These are the activations of a small neural network, seen along a few directions. Each row is one input.
Each table varies a few parts of the input and shows all the possible inputs, shuffled.
Descriptions start from the smaller parts, as in this example, which fits no table here: one of 5 places around a ring, together with either a single point or (one of 2 separate values, together with one of 4 places along a line) or one of 11 places around a ring.
Shared parts are said once, and a part with two or three values counts as separate values.

Rows:
x1: [  2   7  24 -22  -7 -11   4 -15  25   1 -11 -14   3 -20]
x2: [-14 -14 -20  15 -18 -19 -24  -2  30   3  27   0   6  -8]
x3: [  7  -7  27   2  -3  -5  13  16 -13  17  -8 -35   8  -6]
x4: [  4  21  -9 -35 -15  22  21 -66 -34 -19 -38  64 -12  42]
x5: [  6  -7 -32  -6 -37   1   2 -76 -47  -2 -23  63  -7  45]
x6: [  7  29   6 -39  -1  47  37 -46 -45 -21 -49  50 -11  45]
x7: [ 17 -16 -28  37  16 -14 -18  18 -22   9  15  -8  12  -4]
x8: [  4  14  39 -30   9   9  17   7  13   7 -20 -25   0 -14]
x9: [ -9 -15 -24  11  -7 -23 -18   2  23  11  28  15   2 -17]
x10: [16 14 -4 13 30  6  4 30 -9 -1  0 -6  4 -4]
x11: [  7 -21 -28  15 -31  12  13 -49 -84   0 -27  40   5  53]
x12: [  6   6  -8  -7 -12  31  36 -37 -71 -10 -40  41   0  53]
x13: [  5 -21   0   4 -21 -35 -14 -22  11  22   9 -16   7 -13]
x14: [ 14  23  -4 -14  29  -6 -10   6  29  -7   2  16  -8 -11]
x15: [ -6 -27 -20  30  -3 -14 -12  29 -17  13  24  -8  10 -10]
x16: [  6 -32   1  24 -16 -22  -5   1 -25  21   4 -37  18  -9]
x17: [ -1 -19  -9  15 -16 -26 -20 -17  27   5  19 -14  -8  -9]
x18: [  0 -32  -6  33 -10 -16 -14   7 -12   8  17 -37   1  -2]
x19: [ -4   7  16 -13   1  -4  -3  -8  39 -13   2 -14 -15 -13]
x20: [-13 -26 -17  34 -13  -8 -19  23  -8   4  24 -23  15  -1]
x21: [-12  13   4 -18   9  -1  -2  12  35  -7  11  16  -6 -20]
x22: [-12  22  19 -23  24  20  11  30  22  -6   0   5  -5 -17]
x23: [-10   5   4  10   9  10  10  37  -3  -1   8  -4   6 -12]
x24: [ -1  -4  18  12   2   4   7  18   1  -2   2 -35  -6  -2]
x25: [-14   3  10  12  -1  12   1  35   5  -4  10 -20   8   0]
x26: [ 15  31  11 -20  44  16   4  24  15  -5  -8   4  -7  -9]
x27: [ -2  13  33 -21  16  15   8  13  25  -8  -6 -25 -18  -7]
x28: [ 17  -5 -31  15  12 -28 -27  -5  18  12  19  15   0  -8]
x29: [-17  22  23 -18  13  25   5  26  30 -13   0 -10  -1  -9]
x30: [-16  14   8 -13  -1   4  -8   8  43 -14  10   1  -1 -12]
- Describe the family of inputs behind these rows. => one of 5 places around a ring, together with either a single point or one of 5 places along a line
- Changing only the place on the ring of 5 turns x3 into x8. The same change can be made to x10. Which row results? => x26

Rows:
x31: [ 26   3  -3   8  19   2  15   7 -44  13 -18   0  11  -3]
x32: [-15 -28  -2  30 -16 -11 -18  27   1   2  26 -34   6  -1]
x33: [ -4  22  16 -15  17  33  14   8   4 -21 -12  -3 -19  16]
x34: [ 11   5   6 -27 -11 -13   6 -46   4   3 -22  18   0  -5]
x35: [ 27   1 -28  11   8 -17 -18 -31  -5   2  -1  21  -5  14]
x36: [ 23  -3 -14  22  24 -25 -21  16  20   8  17 -20  -1 -18]
x37: [  6   5  25 -16   6 -21   2   2  30  11  -4 -26   4 -38]
x38: [ -5   4  -5 -13 -13   8  -5 -36  22 -19  -4  19 -23  18]
x39: [ 19 -14  -5  17   8 -28 -11  11   1  23   8 -23  13 -32]
x40: [ 18  16  -2 -24   5  -5  -6 -39  22 -10 -14  21 -14   7]
x41: [-23  -7   6 -14 -36  11   0 -31   4 -11  -1  12  -9  22]
x42: [  1 -13   1  15  -6   9  23  14 -50  10 -12  -9  19  10]
x43: [ 21 -10 -18   6  -6 -23  -5 -36 -25  15 -10  17   9   0]
x44: [ -4 -28   1  23 -17 -22  -4  20  -3  24  13 -32  19 -20]
x45: [-11  -6  10 -22 -34  -4  10 -41  -2   6 -14  12   5   6]
x46: [-25  10 -21  -2  15  -8 -16  48  44   3  36  28  12 -32]
x47: [ 12  17  17 -12  22 -12  -7   6  46  -3   5 -22 -11 -25]
x48: [-13 -25 -20  17 -33  -7  -7 -22 -24  -2   9  12  -6  26]
x49: [-17  25 -19 -12  25  30   7  42  -2  -7  10  59  13  -7]
x50: [ 31  15  -9  13  37   6   4  14 -25   0 -11   3  -4   9]
x51: [-21  12 -37 -11  -6   1 -12  -3  14  -5  17  72   5  -3]
x52: [ 13  21  27 -28  17  12  24  -1 -14   2 -32  -2   3  -7]
x53: [-16  -7  29  -8 -20  -9   4   7  23  13   4 -35  11 -26]
x54: [ -1 -13 -13  28  12 -10 -26  21  16  -3  26 -27  -4  -1]
x55: [-23   5  28 -11  -8  36  21  15 -13 -17 -11 -10  -2  21]
x56: [-12   8  31 -18  -9  21  34   6 -19   2 -24  -9   8   2]
x57: [-10   4  15  -2   8   4 -11  13  47 -12  16 -24 -17 -13]
x58: [ -1 -25 -14  11 -30 -17   3 -30 -31  16  -3  12   9   9]
x59: [-26 -11  25  -3 -21   2  -1  17  30  -5  18 -30  -6 -10]
x60: [  7   4 -11  23  21  21  -2  17 -27 -13  -1  -5  -6  24]
x61: [ 19  33  18 -26  33  19  11   4   8 -10 -21   2 -11   6]
x62: [  4 -12 -31  20  -7  -6 -17 -25  -8  -9   7  14 -16  23]
x63: [-12  -9  -3  23  -7  23   8  24 -43  -8   0 -12   7  28]
- Describe the family of inputs behind these rows. => one of 3 separate values, together with either a single point or (one of 2 separate values, together with one of 5 places around a ring)
- Changing only the choice among 3 separate values turns x46 into x51. The same change can be made to x59. Which row results? => x41
- Change only the place on the ring of 5 in x53. List by row number the other rows that result. => x37, x47, x57, x59
- Change only the choice among 2 separate values in x41. List by row number the other rows that result. => x48
- Change only the choice among 3 separate values in x43. List by row number the other rows that result. => x31, x39

Rows:
x64: [ -3  36  36 -33  49  24  15  39  36 -21  -8 -17  -5 -32]
x65: [ 31   6 -36   3   2  10  -7 -85 -31 -30 -26  45 -48  56]
x66: [-20 -44  -5  19 -29 -54 -33  -1  35  33  22 -44   0 -23]
x67: [-15 -13  12 -15 -20 -35 -17 -10  79   1  20 -21  -1 -42]
x68: [ 16  20   5  20  45  32  14  73   8 -10  16 -17   6 -15]
x69: [  0 -38 -28  39   2 -43 -37  32  15  17  61 -30  17 -14]
x70: [ 15 -25  11  32  16  14   9  55 -26  12  30 -46  16  -6]
x71: [-12 -21  40  13  -7  -9  14  19 -11  21  -4 -68  -4 -13]
x72: [ 41  29 -10 -43   7   2  31 -63 -63  18 -56  83  -2  34]
x73: [-19  20   3 -14  26 -27 -41  18  75  -6  13  10   0 -42]
x74: [ -4  18  47 -23  -7  10  21  16  29  -5 -17 -51 -15 -31]
x75: [-36  -6 -31  -4 -31  39  34 -27 -67 -18 -11  92 -19  41]
x76: [-14  26  19 -49 -43  47  15 -58 -33 -19 -46  38   6  84]
x77: [ 16 -16 -31  23 -33   7  17 -56 -91   6 -44  21  37  27]
x78: [  4   8 -32  31  24 -18 -34  47  47   2  49   5  11 -26]
- Describe the family of inputs behind these rows. => either one of 5 separate values or (one of 2 separate values, together with one of 5 places around a ring)
- Which other rows belong to the same alternative as x65? List them by row number. => x72, x75, x76, x77
- Change only the choice among 2 separate values in x69. List by row number the other rows that result. => x70
